X = 309,-482,420,-190,-254,297,503,-485,51,705,-747,243
The second-last entry -> -747
Report the 3rd entry from the left.
A: 420
Report the first entry.
A: 309
The entry just left of the largest entry -> 51
